[-34.8  39.4  20.5 -40.1  -3.7  52.5] -> -3.7

[[ 25.2 -13.6 -26.9  23.2]
 [-29.2   4.6  17.1  51.6]
 [ -8.0  -2.6  -1.3  21.1]] -> -26.9

[[  0.5  -0.2 -10.4   5.6   4.5]
 [ 17.5  -8.2 -44.0  35.8  -0.9]
 [  0.8   9.9  -9.7 -32.8   6.6]] -> 5.6

[[ 31.9 -42.7  26.4   6.5]
 [ 20.3 -19.9  20.4 -20.0]
 [ 46.9   1.5 -47.2   3.6]] -> 26.4

[-37.0 -19.3  -5.7 -42.1 -19.8 -22.6 -35.6] -> -22.6

[[ -4.0  -5.2 -21.4  41.9]
 [  0.9   1.2   5.1 -10.0]] -> -21.4

[ -6.4 -51.2   5.3   1.5   6.6  15.0] -> 6.6

[-29.5  42.6  -7.4  46.4  23.9] -> 46.4

[[-11.3 -35.9 -36.2 -22.6]
 [-44.9 -16.5 -14.0  -3.2]] -> -36.2

[[ 14.1 -49.6  43.2  52.8  40.1]
 [-41.6  36.6  21.0   3.5  56.2]
 [-24.0 -22.6  -2.1 -21.9 -14.9]] -> 52.8
---
[-47.2, -27.4, -11.7, 8.1, -9.7] ⇒ -27.4
[-18.8, 52.0, -45.6, 13.6] ⇒ 52.0
[-5.8, 45.7, 2.9, -22.5, 39.5, -41.2] ⇒ 45.7
[36.3, 14.6, 44.7, 34.0, 33.1, 44.1, 30.1] ⇒ 14.6
[-20.0, -4.9, 50.7, 42.5, 54.7, -16.5, 7.2] ⇒ -4.9
[30.1, 46.1, -34.2, -41.8, 19.4, 17.7] ⇒ 46.1
---
[[  5.3  -2.1  -2.6  25.0 -19.7 -52.2]
 [-12.6   4.7   3.2  19.0   5.5 -18.3]
 [-11.4   6.5  -1.4  16.7   1.1 -22.8]] gives -22.8

[[-14.8   0.0   7.2  -1.4   2.4  27.6  13.9]
 [  3.5 -28.7 -21.6  38.5 -24.7 -33.0  -3.2]
 [ -2.0  40.1  50.9 -11.9  52.8 -17.1  -7.6]] gives -7.6

[[ 25.8  20.3  22.8  29.1  17.8  -5.9]
 [ 12.7   1.7  19.5  19.1   4.4  42.7]
 [  5.3 -20.2 -17.1  23.2 -25.1 -10.8]] gives -10.8

[[ 40.4 -25.5  11.3  15.3]
 [ 44.9 -22.9   5.1  15.1]
 [ 41.9 -17.2  -8.1   0.1]] gives 0.1

[[ 16.7 -30.6  -2.2 -11.3  -6.8 -24.7  42.1]
 [-12.5  50.9 -14.1 -25.8 -35.7  44.0  35.8]
 [-15.1 -14.5  18.3  25.8 -25.4  16.7 -11.3]] gives -11.3

[[ 34.7 -14.7 -33.5   2.4  -3.2]
 [ 47.9  -6.9 -50.9 -15.8   4.3]
 [ -8.3   7.5   8.8  -0.6   3.4]] gives 3.4

[[-28.6 -29.3 -37.0  22.1  29.4 -36.6]
 [ 41.5  41.2  10.4  -4.7  -3.1  11.8]
 [ 18.3  17.6  -2.0  -1.5   7.7  -1.3]] gives -1.3

[[ 11.3  -1.4 -21.2 -19.2 -12.2  -7.7]
 [ 17.1 -11.9  24.4  36.9  -6.5  10.4]
 [-35.8   3.7 -52.2  10.2  31.0  21.1]] gives 21.1

[[-22.3  11.1 -27.4 -18.5  44.2 -21.1 -14.8]
 [-34.0  21.5 -20.8  -8.9  44.8 -12.3 -23.7]
 [-43.4  28.9 -18.4  -3.8  47.2  -7.7 -31.0]] gives -31.0

[[ -1.9  12.5  45.4  15.8   5.2  24.5  41.5]
 [-14.3   2.0   3.6 -22.9   7.9  28.4   8.6]
 [ -2.2  -7.3  -8.0 -19.6  13.6  21.1   9.6]] gives 9.6
---
Q: [-8.2, 0.4, -31.0, 8.3, 46.5, -3.2]
A: 8.3
Q: [[15.6, -12.1, -0.3, 1.1, -9.5, 1.2, -0.5], [-8.3, 11.0, -21.8, -25.9, -24.6, -55.5, -17.9]]
A: 11.0
Q: [[10.9, 0.4, 49.2, -29.4, -45.2, 12.6], [-32.1, -13.2, 5.4, 12.8, -26.3, 22.7], [38.0, 0.6, 0.1, -23.6, 11.0, -16.2]]
A: 38.0
Q: [51.6, -45.1, -6.0, 4.8, 8.5]
A: 8.5
Q: [49.4, 39.7, 5.4, -4.3, -28.2, -38.9]
A: 39.7
Q: [-24.3, -34.7, 51.5, -40.4]
A: -24.3
Q: [1.4, 51.4, -12.9, -42.7]
A: 1.4
Q: [-51.3, 45.0, 17.1, 29.3, 8.8, 26.4]
A: 29.3
---
[[-57.4 -49.9 -40.3  55.8 -18.3  31.6 -22.9]
 [  4.1  36.0 -29.0   2.9 -14.2  -8.4 -49.4]] -> -57.4, -49.4

[ 56.7 -38.3  45.5  18.0 -28.5  44.3] -> 56.7, 44.3

[-39.1 -16.1 -24.8 -47.0  -8.1] -> -39.1, -8.1

[ 58.0 -36.1  32.3  10.6] -> 58.0, 10.6

[[  5.7   0.8  16.0 -54.6   1.6]
 [ 14.2  -4.0  12.6  -6.0   0.4]
 [ 27.8  -6.0  -3.2  16.9  -6.8]] -> 5.7, -6.8

[[-13.6  39.9  -1.8 -44.8]
 [ 16.8 -57.7   7.3  52.0]
 [  2.2   8.4  -6.4 -11.8]] -> -13.6, -11.8
---
196,173,26,141,112,204 ans = 196
32,-9,-25,-35,6 ans = 32
3,5,2,7,3 ans = 3
7,60,54,44,97 ans = 7
-925,527,-492,-282,-389,415 ans = -925
2,6,6,4,9 ans = 2
-29,-27,-3,35,-19 ans = -29
---
[[-38.1  29.2 -13.2  22.4  25.4  49.8 -12.4]
 [-19.2  26.9  -1.4  21.9  20.0  49.2  -2.5]] --> -2.5

[[  3.5 -26.8 -30.0  24.6  19.5  46.9]
 [-41.6  47.9   3.7 -49.3 -46.2 -26.4]
 [ -2.5 -35.0 -43.1  31.7  15.2  40.7]] --> 40.7

[[ 36.0  -8.1  28.6  29.9 -25.7]
 [-29.4  27.3 -39.3  14.5  29.8]
 [-45.2  30.4 -51.6   0.4  41.1]] --> 41.1

[[ 46.4  29.8  18.9 -56.9 -33.7]
 [-35.2  -0.1   9.8  56.2  38.8]
 [-29.8   4.1  14.1  51.9  38.2]] --> 38.2

[-17.6  32.2  -8.2  13.9  44.3  -8.8] --> -8.8

[ 47.8 -24.3  16.0  30.3  -9.5] --> -9.5

[ 42.9 -17.3   7.4 -41.3 -38.4  -1.7] --> -1.7

[[-19.0  -1.2 -24.1  36.6   8.7  -4.8]
 [ -9.6  42.5 -19.9 -11.6  41.3 -13.7]] --> -13.7
---
[[ -2.0  20.0   3.1 -21.8  -2.0  -2.2  16.4]
 [ -7.5 -20.4   4.1  17.4  -8.0  -8.7 -16.1]
 [ 14.4  -5.9  49.7 -13.6  15.2  16.6  -5.2]]
4.1

[[  3.4   3.8 -33.8  12.4   8.6]
 [ -9.1   5.8 -47.1  -3.0 -53.6]]
-33.8

[[ -2.3  10.9 -28.3  32.4]
 [-17.8  51.3  42.4  23.1]]
-28.3

[[ 56.0 -17.0  23.4  50.8]
 [-16.8 -17.4  27.9  34.1]
 [-23.9  56.6 -14.6 -15.0]]
27.9

[[-16.6  26.8 -34.9 -30.2]
 [ 17.2 -20.1  -0.8  50.0]
 [ -8.6   7.0   1.8 -48.5]]
-0.8

[[-12.1  44.9  -6.5 -30.1 -28.5 -46.2   0.9]
 [ 34.6   1.3 -46.1  32.7  -2.9  25.7   9.8]
 [-32.8  25.8  30.7 -41.0 -14.2 -44.6  -6.9]]
-46.1

[[ 24.0 -43.2  55.8  -0.4  22.2]
 [ 29.8 -42.3  55.0   6.3  18.5]
 [ -9.7 -27.4  28.2 -31.5  26.5]]
55.0
---
[ -0.4   5.6 -44.9   0.4  22.6] result: 22.6
[ -0.9 -32.6   9.2 -51.3  -3.1 -21.0 -34.1] result: -34.1
[51.8 51.3 34.8 49.2] result: 49.2
[ 40.0  19.3  54.4 -54.4] result: -54.4
[-8.8 11.1 11.7 48.1 -3.9] result: -3.9
[-27.6 -18.1  -9.1  53.1 -31.2] result: -31.2
